Each row below holds a small network's activations on one input, seen along a few directions.
Each table varies a few parts of the input and shows all the possible inputs, shuffled.
Descriptions start from the smaller parts, as in this example, which fits no table here: one of 5 places around a ring, together with either a single point or one of 9 places around a ring or (one of 2 separate values, together with one of 6 places along a line).
Shared parts are said once, and a part with two or three values counts as separate values.
(in the rows, 128 means zero)

Rows:
row 1: [113 160 174 155  66 109 126 105  85 217  97]
row 2: [186  79 124  36 112  81  80 129 148 180  88]
row 3: [108 164 153 168  93  92 115  87 136 205 112]
row 4: [141 125 123  93 175 120 181 148 150 126 182]
row 5: [113 102 160 129 125 121 169  91 158 147 161]
row 6: [121 114 108 111 189 155 153 140 127  87 153]
row 7: [164 128 143 109 161 103 161 121 136 104 186]
row 8: [174  69 103  54 127 123  52 108 118 143  57]
row 9: [ 86 121  82 101 185 149 145 169 125  49 136]
row 10: [130 178 136 154  92 162 109 127 136 110 112]
row 11: [118 160 132 179  96 162  69 158  50 152  70]
row 12: [162  65 101  66 144 133  40 135 119 122  32]
row 13: [119 162 143 163  74 145  77 145  58 169  96]
row 14: [134 116 137 124 169 131 130 128 122  62 158]
row 15: [119 133 100  74 158  99 184 150 149 108 189]
row 16: [134 177 159 149  89 131 160  73 153 161 112]
row 17: [111 102 102 179 115 154 124 162 125  81 109]
row 18: [121 114 135 133 183 146 119 155 121  42 135]
row 19: [153 189 147 139  83 127 138 134 156 150 141]
row 20: [141 172 158 148  63 107 105 153  84 206 124]
row 21: [108 112 106 121 203 169 142 168 126  67 130]
row 22: [171  67 131  48 123  85 103  67 142 194  58]
row 23: [120 104 127 137 134 159 121 131 131  98 160]
row 24: [118 167 118 179 106 128  68 126 107 160 111]
row 25: [127 114 169 116 161  93 179  88 148 110 159]
row 26: [128 103 126 165  98 109 187  80 144 152 132]
row 27: [112 113 141 100 177 121 202 100 152 136 156]
row 28: [ 89 120 121  82 159  96 203 102 155 116 161]
row 29: [ 97 124  85  88 168 138 156 142 124  70 161]
row 30: [120 176 131 166 110 176  99 153 132  91  89]
row 31: [132 104  98 170 102 147 137 121 120 103 131]
row 32: [103 163 120 189 118 139  55 153 110 138  86]
row 33: [150 115 133 122 125 131 152 125 146 140 188]
row 34: [137 178 133 161  92  94  96 133 130 197 140]
row 35: [143 113 123 153  86 102 162 142 155 136 160]
row 36: [107 101 126 146 147 174 110 158 130  78 137]
Changing only one part turns row 5 into row 33. The same change can be made to row 3. Which row results? -> row 34
What do these inputs look like to the network? -> one of 4 places along a line, together with either a single point or one of 8 places along a line
Which other rows does row 6 become when the place on the line of 8 takes its other values? List them by row number. -> row 10, row 13, row 14, row 23, row 24, row 29, row 31
Which other rows does row 11 become when the place on the line of 8 takes its other values? List them by row number. -> row 9, row 17, row 18, row 21, row 30, row 32, row 36

Rows:
row 37: [109 134 146 151 140 168 132  78 103 103  94]
row 38: [134 182 123 186 106 136 135 165 130 108 179]
row 39: [140 103 151 165  93 128 144  87 179 136 120]
row 40: [128 119 147 117 116  82 134 139 102 193 155]
row 41: [100  55  97  75 211 111 215 138 148  66 202]
row 42: [118 142 130 118 128 124 135  73 125 160  86]
row 43: [174 132 141  76 131 104  76 151 118 161 127]
row 44: [164 160 171 130  94  90 148 119 148 178 181]
row 45: [105 198 114 162 156 145 119 143  86 111 137]
row 46: [ 94 166 138 157 148 166 128 119 111 102  94]
row 47: [145  70  90  37 222 132 158 154 164  32 169]
row 48: [170 129 128  76 122 104  82 149 122 155 111]
row 49: [150 151 140 127  73  99 155 111 166 169 143]
row 50: [ 87 108 125 170 121 140 123 157 104 107 114]
row 51: [122 116 135 113 109  88 138 135 107 190 142]
row 52: [115 110 116 113  95  91 141 131 120 184 118]
row 53: [104  75 131 162 114 149 134 117 100 114 112]
row 54: [109  85 118 129  98 100 130 111 120 165 106]
row 55: [108 114 109  64 237 138 218 103 155  63 180]
row 56: [137 177 159 105 147 108 138 101 108 188 135]
row 57: [139 116 155 176  90 158 148  99 147 100 136]
row 58: [106  63 128 153 117 118 128 104 128 148  97]
row 59: [ 88 130 108 169 123 141 115 171  94 123 143]
row 60: [124 167 128 103 125 117 145  93 125 180  98]
row 61: [150  87 125 121 127 170  77 129 116  82  83]
row 62: [133 121 119 131 134 157  69 171 119  72  83]
row 63: [127 174 151 101 135 106 136  95 111 177 125]
row 64: [114 121 140 140 145 143 132  67 134 142  77]
row 65: [162 123 109  76 110 110  86 145 134 150  87]
row 66: [159 155 158 128  86  97 153 118 158 179 166]
row 67: [135  98 122  88 186 120 229 120 196  51 226]
row 68: [134 143 102 131 136 160  59 187 109  89 112]
row 69: [ 96 187 120 158 151 168 119 135 101 119 123]
row 70: [157  96 112  89 113 120  72 122 135 133  78]
row 71: [145 125 141 143  77 111 145  93 170 154 129]
row 72: [151  75 122 110 129 140  70 117 144 115  68]
row 73: [ 99 141  98 173 131 129 121 184  84 123 154]
row 74: [123 170 131 183 100 151 130 154 145 112 167]
row 75: [145 153  93 133 144 149  63 197 100  92 125]
row 76: [121 148 149 182  98 151 139 139 156  95 137]
What do these inputs look like to the network? -> one of 4 separate values, together with either a single point or one of 9 places along a line
Changing only the choice among 4 separate values turns row 59 into row 69. The same change can be made to row 40. Which row results? -> row 56
Which other rows does row 66 become when the place on the line of 9 takes its other values? List them by row number. -> row 38, row 39, row 44, row 49, row 57, row 71, row 74, row 76
Which other rows does row 43 become when the place on the line of 9 takes its other values? List them by row number. -> row 48, row 61, row 62, row 65, row 68, row 70, row 72, row 75

Rows:
row 77: [109 127 106 130 151 158 134 156 125  84 142]
row 78: [121 125 105 130 142 140 144 147 145  96 151]
row 79: [100 108 109 132 171 158 157 140 128  56 143]
row 80: [148 155 156 151  57 113  79 109 114 194  84]
row 81: [133 125 129 152  94 138  71 143  88 152  91]
row 82: [113  93 108  99 199 157 164 147 137  51 148]
row 83: [150 124 148 142  76 113  96 118 115 174 111]
row 84: [112 106 108 132 161 140 166 131 147  69 152]
row 85: [130 135 154 147 106 120 118 124 135 151 129]
row 86: [111 138 135 156 124 142  92 148 108 128 108]
row 87: [131 128 126 123 136 134 157 127 147 104 166]
row 88: [118  98 121  85 187 120 202 119 156  96 170]
row 89: [139 165 141 169  54 128  56 117 110 202  53]
row 90: [130 148 118 130 146 145 108 157 104 103 133]
row 91: [124 108 129 126 156 137 180 111 149  77 167]
row 92: [129  84  94  75 205 129 164 130 158  55 169]
row 93: [128 137 133 160 117 127  99 133 122 139 121]
row 94: [128 167 143 169  64 147  48 127  90 189  45]
row 95: [119  87 110  59 201 113 200 119 163  87 180]
row 96: [134  95 127  92 184 132 185 117 159  72 171]
row 97: [144 144 138 117 126 120 138 140 137 126 151]
row 98: [117 140 147 143 112 109 132 119 127 173 132]
row 99: [111 114 124 122 162 124 195 107 141  98 169]
row 100: [136 175 157 158  54 109  84  93 104 231  71]
row 101: [133 127 143 134  80 100 116 121 113 197 111]
row 102: [135  84 114  65 197 125 180 115 165  65 180]
row 103: [144 123 126 151  84 118  80 132 108 164  99]
row 104: [131 158 138 161  75 136  55 135  86 171  63]
row 105: [114 132 121 116 140 121 176 129 145 127 166]
row 106: [132 149 133 113 132 110 154 136 129 148 154]
row 107: [141 147 118 129 137 125 119 149 124 114 142]
row 108: [131 160 152 144  61  98  99 113 112 216  83]
row 109: [146 165 162 159  46 122  73 102 118 211  65]
row 110: [142 155 136 160  65 117  63 124 106 184  72]
row 111: [118  86  96  75 215 148 156 140 138  42 160]
row 112: [128  96 107 101 192 136 169 132 152  61 159]
Changing only one part turns row 109 into row 94. The same change can be made to row 80. Which row results? -> row 104
What do these inputs look like to the network? -> one of 4 places along a line, together with one of 9 places along a line
Which other rows does row 84 become when the place on the line of 9 takes its other values? List them by row number. -> row 78, row 89, row 92, row 93, row 103, row 107, row 110, row 112
Which other rows does row 101 become when the place on the line of 4 takes its other values? List them by row number. -> row 81, row 83, row 103
Which other rows does row 79 become when the place on the line of 4 takes its other values? List them by row number. -> row 84, row 91, row 99
